[[106 104 133 149]
 [122 131 155 137]
 [136 117 135 151]] --> 131

[[126 113 127 153 118 117]
 [120 111 127 139 117 133]
 [121 108 114 124 133 146]] --> 111

[[144 127 148 120]
 [100 112 156 123]
 [139 121 101 144]] --> 112

[[114 132 129 111 126]
 [133 120 127 132 151]
 [137 121 128 133 119]] --> 120

[[125 130 139 141 129 127 128]
 [ 99 119 121 121 130 127 110]
 [110 138 126 118 133 127 133]] --> 119

[[134 150 154 151]
 [130 133 132 139]
 [103  99 103 118]] --> 133

[[101 120 128 128 123]
 [126 126 120 124 118]
 [143 125 125 119 121]] --> 126

[[137 134 143 136 125 133 131]
 [126 134 140 130 128 120 140]
 [100 150 112 103 129 132 103]] --> 134

[[145 147 127 116 113]
 [126 129 132 145 150]
 [114 117 125 122 113]] --> 129
---
[[109 157 139 148 120 116 114]
 [125 134 112 135 135 144 142]
 [143 124 140 128 121 118 110]] gives 140

[[110 152 124 124]
 [125 141 136 115]
 [115 148 113 120]] gives 113

[[154 107 103 118 121]
 [124 113 111 120 102]
 [106 144 144 119 120]] gives 144

[[117 124 131 147 140]
 [146 127 130 134 141]
 [145 122 103 138 136]] gives 103

[[140 139 124 128 112 147 121]
 [136 140 127 121 142 136 131]
 [141 137 132 125 105 139 141]] gives 132

[[135 125 120 132 126 137]
 [125 123 152 118 116 122]
 [104 121 132 124 147 137]] gives 132

[[128 102 131 137 143 118 111]
 [121 130 132 101 151 154 113]
 [132 117 126 101 134 117 118]] gives 126

[[117 123 120 135 117 133]
 [145 127 126 112 145 118]
 [126 157 145 112 123 117]] gives 145

[[105 118 108 114 124 114]
 [138 136 108 117 131 146]
 [140 138 106 117 128 144]] gives 106
---
[[141 119 123 125 138 120 135]
 [118 118 153 144 123 116 124]
 [130 118 138 132 129 117 128]] Out: 129

[[139 111 134  99 105 138]
 [115 137 132 101 119 128]
 [ 99 140 134 109 151 139]] Out: 109

[[107 131 126 141 128]
 [144 129 129 148 127]
 [102 130 128 131 127]] Out: 128

[[115 128 114 128]
 [130 129 107 120]
 [129 132 107 121]] Out: 132

[[135 131 130 146 139 105 131]
 [132 126 129 135 131 119 137]
 [132 128 129 137 132 116 136]] Out: 132

[[126 120 125 155 119]
 [126 123 126 145 123]
 [124 136 129 104 137]] Out: 129
---
[[126, 136, 128, 126, 114, 129, 140], [140, 128, 148, 113, 101, 152, 136], [138, 141, 132, 128, 146, 116, 128]] | 113, 152
[[126, 115, 134, 103, 111, 109, 132], [140, 124, 126, 133, 146, 154, 134], [101, 138, 124, 142, 125, 120, 127]] | 133, 154
[116, 123, 147, 158, 126] | 147, 158
[[121, 122, 131, 135, 118, 119, 128], [114, 117, 139, 125, 110, 109, 129], [124, 114, 121, 156, 110, 120, 124]] | 125, 156
[122, 150, 144, 128, 132, 120, 134] | 128, 150
[116, 149, 117, 102, 145, 150, 136] | 102, 150
---
[141 144 133 144 150] -> 144

[[155 139 130 130 151 127]
 [153 108 126 131 123 129]] -> 123

[[118 125 132 141 110 118]
 [130 100 133 120 124 109]
 [109 144 115 143 116 111]] -> 116

[137 104 133 123 111 108 136] -> 108

[104 144 143 118 126 122] -> 126

[[115 131 117 135]
 [137 115 104 142]
 [137 116 108 154]] -> 108

[[127 136 122 129 116 154 143]
 [116 117 129 101 128 153 128]] -> 153
---
[138, 134, 139, 157] Out: 157, 139

[104, 116, 137, 121, 138, 132, 131] Out: 138, 137

[[143, 149, 129, 138, 115, 123, 101],
 [116, 105, 123, 119, 137, 132, 155]] Out: 155, 149

[[113, 124, 153, 141, 106],
 [140, 140, 147, 157, 98]] Out: 157, 153

[130, 112, 99, 115, 133] Out: 133, 130

[108, 125, 128, 152] Out: 152, 128

[123, 100, 113, 121, 133, 121] Out: 133, 123

[120, 99, 127, 125, 111, 123, 140] Out: 140, 127
---
[[128 152 101 151]
 [115 155 107 142]] → 107

[ 98 119 132 147 134 141] → 119

[[ 98 107 132 125 125 118 117]
 [128 146 115 131 138 127 107]
 [129 134 115 126 136 120 103]] → 103

[132 102 125 129 143] → 125

[127 112 115 129 144 150 145] → 115

[[114 105 135 102 147 149]
 [114 118 119 117 125 118]] → 105
---
[[132 125 118 114 145 130 128]
 [137 129 141 115 149 140 122]] → 122

[[116 123 145 135 116 138 130]
 [158 129 139 154 118 112 119]
 [127 124 129 131 128 129 121]] → 121

[[122 155 134 124 121]
 [115 108 109 150 126]
 [144 105 152 142 152]] → 152

[[108 132 124 115]
 [110 129 131 128]
 [101 144 125 115]] → 115

[111 126 145 155] → 155

[146 114 153 113 110 147 106] → 106

[131 105 103 151 144 132] → 132

[[101 149 147 120 122]
 [124 134 142 114 140]
 [123 137 108 104 138]] → 138
---
[117 118 130 107 125 121 111]: 125
[133 106 132 134]: 106
[121 156 132 156 133 119]: 156
[120 111 151 153]: 111
[129 123 144 107]: 123
[122 139 113 125 134 151 133]: 134
[152 138 124 148 132]: 124
---
Input: [145 141 112 144 122 101 136]
Output: 101

Input:
[[127 137 126 131 124]
 [136 101 126 119 146]]
Output: 119

Input: [117 106 126 111 114 107]
Output: 114

Input:
[[135 146 113 116 146 113]
 [132 100 138 116 110 132]
 [135 107 112 151 135 151]]
Output: 135

Input: [113 138 150 130 106 115 139]
Output: 115

Input: [ 99 127 129 119]
Output: 129

Input: [125 122 127 149 136 130 123]
Output: 130
---
[136 106 116 106 152] --> 116, 152

[[130 129 132 137 135 107 126]
 [131 132 132 136 133 108 126]
 [129 129 132 136 135 106 126]] --> 136, 137

[134 129 122 131 145 104 129] --> 131, 145

[114  99 117 124 106 128 125] --> 124, 128

[[132 110 101 142 125 116 132]
 [103 147 131 118 133 119 141]
 [145 112 120 145 125 146 128]] --> 118, 147

[131 129 125 118 122 125 155] --> 118, 155

[117 122 118 102 125 128 132] --> 102, 132

[[128 121 155 121 119]
 [113 113 137 111 118]
 [136 131 129 114 120]] --> 137, 155
---
[[144 153 123 123]
 [110 104 127 136]
 [114 117 104 123]] >> 104

[[139 113 126 127 117 133 130]
 [116 135 138 127 155 116 105]
 [130 124 133 124 129 132 123]] >> 133

[[133 129 144 140 132 134]
 [121 127 106 112 122 120]
 [120 126 102 109 121 119]] >> 102

[[124 134 126 140]
 [124 137 124 136]
 [100 127 126 120]] >> 126

[[136 136 124 136 137  98 129]
 [121 121 136 122 119 153 124]
 [135 135 122 135 137 102 131]] >> 122

[[128 118 126 129 143]
 [136 126 135 141 116]
 [126 152 129 129 135]] >> 129

[[120 143 128 143 153 112 136]
 [129 103 145 121 124 137 116]
 [126 125 139 124 111 121 123]] >> 139
